These are the activations of a small neural network, seen along a few directions. Each row is one input.
Each table varies a few parts of the input and shows all the possible inputs, shuffled.
Descriptions start from the smaller parts, as in this example, which fits no table here: values(3) and (point or line(11) or (line(4) and ring(8))).
Shared parts are said once, and a part with two or three values counts as separate values.

A family of inputs:
R1: [-0.82  1.81 -0.42 -0.11 -0.96  0.17 -1.54 -1.57 -1.84 -1.25  1.72  2.21
 -0.35  1.45 -0.83  0.97 -0.11  0.14 -0.44 -0.01]
R2: [-0.76 -0.35 -0.25 -1.10 -1.73  0.74 -1.73  0.00 -1.83 -0.87  1.04  2.77
 -1.89 -0.51 -1.25  3.20 -0.01 -1.94 -1.48  0.24]
R3: [ 3.09 -2.15  4.30  4.19  2.64 -1.44 -1.32  2.19  2.00  5.16 -3.74 -6.86
 -2.29  0.99  0.25 -1.05  1.70 -1.43  0.67 -2.88]
R4: [-0.35 -0.18 -1.06 -1.07 -0.42  1.40  0.94 -0.59  0.71 -2.62  0.37  1.69
  1.14 -0.78  0.94 -1.36  0.02  2.03  1.19  2.87]
R5: [-0.91  0.70 -0.39 -1.67  0.07  0.17  2.33 -1.22  0.13 -1.74 -0.07  1.04
  1.52 -0.93 -0.64 -0.25  0.29  1.11  0.25  0.96]
R6: [-0.93  1.09 -0.61 -2.00  0.97 -1.20  1.44 -0.08  1.12 -2.22 -0.07  1.35
  1.98 -0.09  0.03  0.77  0.58  0.85  1.27  0.23]
R7: [-0.03  2.03 -1.43 -0.48 -0.31 -1.41 -0.07 -0.93 -0.08 -1.76  0.69  2.27
  0.60  1.25  0.58 -0.18  0.32 -0.65  0.24 -0.08]
R8: [-1.14 -2.31  4.03  5.19  1.43 -0.52 -1.32  2.54  0.86  7.08 -2.00 -8.65
 -2.00  0.88 -0.98 -0.88 -1.03 -2.44  1.14 -1.91]
R9: [ 3.29 -1.25  4.25  3.94  2.21  0.51  0.08  2.93  0.56  6.72 -0.94 -7.97
 -2.06 -2.09 -0.06 -3.35  0.94 -0.91 -1.25 -3.12]
R10: [-0.55  0.35 -0.26 -1.40 -0.66  0.52  0.20  0.43 -0.50 -1.93 -0.15  2.36
  1.17  0.47  1.12 -0.12 -1.67  3.07  0.67  2.49]
R11: [-1.41  1.26  0.19 -1.51  0.42  0.14  0.47 -1.32 -0.52 -1.59 -0.15  0.93
  1.53 -0.01 -0.12  1.79 -0.61  1.28  0.14  0.71]
R12: [ 0.51  0.31 -2.73 -0.02 -0.84  0.39  0.45 -1.95 -1.78 -1.46  1.91  1.33
  0.72  0.87 -0.33 -1.35 -0.36  0.03 -0.74 -0.91]
R13: [-0.58  0.33 -0.89 -1.27 -0.22 -0.18  0.39  0.67  1.77 -2.93  0.06  2.32
  1.70 -0.39  1.23 -0.79 -0.08  2.22  1.66  1.74]
R14: [ 0.27  0.27 -2.06 -0.87 -1.49 -0.83 -0.37  0.04  0.36 -0.70  0.20  2.66
 -1.07 -0.35  0.07  2.23  0.64 -1.42 -1.10  0.41]
R15: [ 0.33 -1.90 -2.67 -1.83 -1.09  1.54  0.04 -1.14 -0.96  0.12  1.12  2.54
 -0.71 -0.77 -0.01  0.38 -0.61 -1.92 -2.20 -0.75]
- The inputs of R14 and R15 match in every part but one. If R7 is changed in the same way as R14 into R15, which row does it become? => R12
- Describe the family of inputs behind these rows. => values(3) and (point or line(4))
- Change only the values(3) part in R6. List by row number the other rows that result. => R5, R11

A family of inputs:
R16: [ 2.33 -0.16  0.34  2.16 -0.06  1.20 -0.73  2.04 -1.11  3.87  3.62 -2.95
 -2.10 -2.65 -0.78 -3.51  0.95 -2.82 -2.53 -3.82]
R17: [ 3.98 -0.43  0.24  3.71  0.05 -0.80 -2.57 -0.36 -3.20  5.86  0.12 -3.23
 -3.24  2.72 -0.01 -0.85 -0.74 -3.04 -3.76 -5.12]
R18: [ 5.35 -3.29  1.02 -0.71  0.95  3.49  2.84  0.19  0.04  3.10 -0.69 -2.81
 -2.09 -5.65 -0.24 -2.56  2.59 -0.67 -4.07 -1.49]
R19: [-2.69 -1.70 -4.44 -3.53 -5.32  4.35 -2.49 -1.42 -3.99 -4.18  3.58  8.94
 -1.19 -0.25  0.11  2.63 -3.66  0.81 -2.11  4.67]
R20: [-4.40  3.82 -4.53 -5.16 -1.63 -0.78  1.65 -5.64 -3.58 -5.23  3.42  7.00
  2.28  0.71 -3.19  5.48 -0.18 -2.35 -1.95 -0.79]
R21: [ 2.72  3.10 -4.07 -3.91 -0.72 -2.81  0.54 -0.46  2.95 -8.15 -0.03  8.97
  1.99  0.66  3.02  0.25  2.97  2.54  1.43  2.27]
R22: [-3.85  2.13  7.64  0.59  2.01 -2.81 -1.93  4.22  2.21  1.40 -4.32 -3.27
  0.10  0.65 -0.44  5.95 -0.64  2.28  3.48  2.41]
R23: [-1.63  2.13 -0.01  2.30  0.13 -0.32  2.86  0.70  1.76  0.04  0.69 -3.29
  2.61 -0.51  0.95 -5.09 -0.83  3.14  2.95  2.94]
R24: [-1.65 -3.67  1.20  3.92 -0.53 -2.48 -3.82  1.81  2.02  5.07 -2.99 -3.72
 -4.71  2.35 -1.64  4.65  0.90 -7.47  0.70 -2.17]
R25: [ 0.14 -2.79 -0.87 -2.19  2.94  0.76  4.74  0.77  3.48 -0.60 -2.20 -2.20
  4.85 -1.49  2.56 -4.60 -1.55  4.14  2.48  0.83]
R26: [-0.30  0.87  3.49  2.82  2.17  0.21 -1.07 -1.86 -0.59 -1.18 -1.20 -3.43
  1.51  3.47 -0.35 -2.33  0.20  3.45  3.38  0.26]
- Describe the family of inputs behind these rows. => values(3) or (values(2) and line(4))
- Start at R18 and move only the line(4) part, one step at a time. The first step leads to R16. Which rows follow, in order? => R17, R24

A family of inputs:
R27: [-1.86 -0.78  3.51  3.42 -0.65 -0.49 -5.15  1.04 -2.51  3.11 -1.14 -2.62
 -3.20  3.49 -1.58  4.58 -1.71 -1.80  0.24 -0.73]
R28: [-2.97 -0.38 -2.58 -3.58 -2.37 -0.22 -0.33 -0.80  0.81 -3.99 -0.44  5.81
 -0.18 -0.84 -0.76  6.20  0.21 -0.87  0.00  3.04]
R29: [-5.55  1.92 -2.48 -3.57 -1.26 -0.26 -0.24 -2.83 -2.31 -4.31  2.20  5.38
  2.54  2.21 -1.48  3.70 -2.46 -0.17  0.86  1.07]
R30: [ 0.32 -0.04  1.74 -2.51  1.05  0.56  1.86  1.30  2.02 -3.17 -1.59  1.70
  1.74 -1.51  1.00 -0.84  0.91  4.18  2.15  3.24]
R31: [-2.18 -2.59  4.56  4.09  1.38 -0.34 -0.14  3.45  2.14  5.54 -3.52 -7.66
 -0.33  0.84  0.31 -1.69 -2.37  0.82  2.93  1.12]
R32: [-0.35  0.83 -4.34 -0.16 -2.72  2.75  1.03 -2.27 -3.33 -2.68  5.01  2.94
  1.30 -0.15 -0.29 -4.37 -1.73  1.99 -0.95  1.27]
R33: [-1.99  3.24  0.46 -1.22  1.10  0.94  2.74 -2.45 -0.56 -3.49  0.33  0.14
  4.69  0.50  0.97 -2.48 -1.72  6.13  2.23  3.28]
R34: [ 2.30  0.99  1.49 -0.31  2.25 -2.13  1.47  2.30  3.40 -1.34 -1.84 -1.09
  1.96 -1.20  1.68 -1.65  1.87  2.54  1.73 -0.72]
R35: [ 2.35 -2.59 -3.38 -2.17 -1.91  3.44  0.05 -0.50 -0.57 -1.63  1.74  4.23
 -0.88 -2.43  1.83 -2.30 -0.37 -0.28 -2.34  1.36]
R36: [-0.11  2.67 -0.98 -1.26 -1.00 -3.38 -1.09  0.62  0.38 -1.57 -0.42  3.87
 -1.14  1.11  0.14  4.15  1.24 -2.49 -0.44  0.07]
R37: [ 4.82 -1.38 -3.32 -1.14 -0.07  0.67  1.05 -0.46 -0.34  1.50  1.05  1.41
 -0.83 -1.38  1.29 -2.29  0.87 -0.98 -3.73 -3.03]
R38: [ 4.01 -1.74 -0.77  1.28  1.02  0.31  1.82 -1.59 -1.16  3.03  0.11 -3.19
 -1.56 -1.14 -1.30 -2.42  2.19 -3.54 -3.04 -4.61]
R39: [-0.01  1.95  1.05  2.05 -0.05 -2.90 -3.16 -0.94  0.35  0.41 -0.73  0.45
 -2.18  3.19 -1.02  2.63  2.10 -3.16  0.37 -2.03]
R40: [-0.07 -1.87  3.05  2.55 -0.12  3.14 -0.92  1.42 -2.53  6.89  1.70 -5.83
 -3.14 -3.05 -2.15 -0.57 -1.01 -2.82 -3.27 -2.31]
R41: [ 1.28 -0.25  1.99  2.53  3.36 -2.09  1.01  1.72  4.21  1.70 -2.47 -5.55
  1.22  0.37  1.36 -2.64  1.98  0.45  3.24 -1.03]
- The inputs of R32 and R29 match in every part but one. If R35 is changed in the same way as R32 into R29, which row does it become? => R28
- Describe the family of inputs behind these rows. => values(3) and line(5)
- Change only the line(5) part in R41. List by row number the other rows that result. => R30, R31, R33, R34
- Change only the values(3) part in R41. List by row number the other rows that result. => R38, R39
